Each row below holds a small network's activations on one input, seen along a few directions.
Each table varies a few parts of the input and shows all the possible inputs, shuffled.
Descriptions start from the smaller parts, as in this example, which fits no table here: one of 3 separate values, together with either a single point or one of 11 places along a line or (one of 5 places around a ring, together with one of 6 places along a line).
Shared parts are said once, and a part with two or three values counts as separate values.
(in the rows, 128 means zero)

Table:
x1: [ 95  89  97 118 150 166 128 129 122 137 143 129]
x2: [ 97  96 104 129 155 171 129 129 113 116 131 138]
x3: [191 225 138 118  67  71  97  89 163 107 100 107]
x4: [106  85 141 131 152 130 154 159 111 151 144 136]
x5: [104 100 136 151 154 160 134 146 104 116 129 157]
x6: [192 221 131 120  57  69 103  92 166 107  91 111]
x7: [191 222 143 117  69  72 102  83 169 106 100 104]
x8: [112  81 128 123 154 136 144 156 113 165 150 121]
x9: [105  80  98 109 155 148 133 134 116 147 143 119]
x10: [189 221 149 119  78  73 103  75 171 107 104  98]
x11: [ 92  96 125 144 157 177 119 141 116 114 127 156]
x12: [108  80 108 112 155 142 138 143 115 162 148 116]
x13: [104  94 148 148 145 131 156 165 110 131 145 142]
x14: [103 101 147 151 144 146 151 152 103 124 138 158]
What is each input in this table made of?
> either one of 4 places along a line or one of 10 places around a ring

Table:
x15: [ 77  24 109 125 152 174 160 165  73 149 117 158]
x16: [ 40  42 149 137 171 165 158 137  97 125 189 128]
x17: [198 193 179 134  77  62 130 140 143 115 125 130]
x18: [ 70  50 153 129 197 169 148 131  76 148 168 139]
x19: [175 201  92  82  89 152  85  76 163  97 119  98]
x20: [ 65  45 144 141 185 168 153 137  84 135 184 133]
x21: [ 73  19 100 139 141 172 166 171  81 136 132 151]
x22: [176 181 121  94  99  40 129 116 163 169 125  84]
x23: [142 230 131 158  85 117  80  90 136  82  91 148]
x24: [ 58  42  79 143 149 180 167 195 120 129 149 154]
x25: [160 204 115 112 105 116  93  76 172  60  81 122]
x26: [182 217 176 175  80  96 140 120 146 107 104 140]
x27: [161 175 102  89  98  71 100  86 182 169 119  83]
x28: [158 222 174 165  77 107 101 115 157  90  95 156]
x29: [198 174 150 126  93  38 138 124 154 144 126 105]
x30: [ 99  76 128 139 231 182 142 152  90 161 171 153]
x31: [ 93  39 107 138 177 184 128 198  79 157 102 136]
x32: [179 170  94  77  97 111  88  74 187 132 108  85]
What is each input in this table made of?
> either (one of 2 separate values, together with one of 4 places along a line) or one of 10 places around a ring
List by row number the other inputs of the same sort as x21.
> x15, x16, x18, x20, x24, x30, x31

Table:
x33: [ 82  31 112 145 175 174 149 177  79 148 124 153]
x34: [ 70  53 125 136 192 178 145 143  70 146 161 140]
x35: [147 167 104 107  76 144  78  64 166  69 107 129]
x36: [160 203 164 154 105  88 141 105 163 105 104 154]
x37: [ 76  39 120 144 185 177 143 166  82 148 138 145]
x38: [152 151 111  76  96  82 116 100 171 181 125  72]
x39: [169 160 100  75 104 104 111 100 166 118 132  85]
x40: [ 87  30 100 136 161 171 166 176  59 150 118 167]
x41: [165 174 180 131  85  57 161 129 156 180 121 102]
x42: [160 188  68 124 110 112  88  88 157 112 113 108]
x43: [155 206 174 155  74 108 103 116 136  42 102 157]
x44: [ 65  64 136 140 204 181 112 159 111 149 201 148]
x45: [178 199 170 140  98  88 151 142 149 116 119 104]
What is each input in this table made of?
> either one of 5 places along a line or (one of 2 separate values, together with one of 4 places along a line)
Change only the place on the line of 4 in x42. List by row number the other rows that result.
> x35, x38, x39

Table:
x46: [149 125 102  94 102 126 113 110 155 124 132  96]
x47: [138 137  92  99 118 117 112  97 137 142 111  99]
x48: [137 173 155 156 115 105 118 126 111 114 120 147]
x49: [163 129 116 105 101 103 119 125 136 155 123 102]
x50: [151 162 137 151 115 141 116 118 119  86 112 131]
x51: [134 130 130 119 120  78 127 113 167 162 127 106]
x52: [128 169 165 154 118  92 138 121 128 110 125 143]
x53: [166 163 148 142 122 129 130 130 121  94 113 138]
x54: [134 149 149 145 108 139 113 110 145  84 111 151]
x55: [151 141 109 100 132 103 116 116 159 151 122 110]
x56: [ 47  16 100 112 199 195 165 176  85 182 178 132]
x57: [ 37  42 132 160 187 207 169 194  73 132 161 182]
Changing only one part turns x54 into x46. The same change can be made to x53. Which row results?
> x55
What is each input in this table made of?
> one of 2 separate values, together with either a single point or one of 5 places along a line

Table:
x58: [114 125 132 146 132 147 128 135 120 109 125 146]
x59: [128 115 124 116 131 112 139 130 125 159 141 112]
x60: [124 117 109 110 130 132 122 120 133 139 137 109]
x61: [113 126 130 144 139 154 122 127 120 105 123 147]
x62: [127 115 115 112 130 118 137 128 130 150 136 112]
x63: [122 112 106 106 134 134 116 111 135 141 128 116]
x64: [118 122 134 147 134 141 135 144 119 114 124 147]
x65: [124 122 144 143 137 137 139 144 112 120 126 148]
x66: [188 219 145 125  74  80 106  92 163 101  99 114]
x67: [121 121 153 150 137 126 141 149 114 127 129 148]
x68: [128 114 116 109 131 127 125 128 135 144 141 109]
What is each input in this table made of?
> either a single point or (one of 2 separate values, together with one of 5 places along a line)
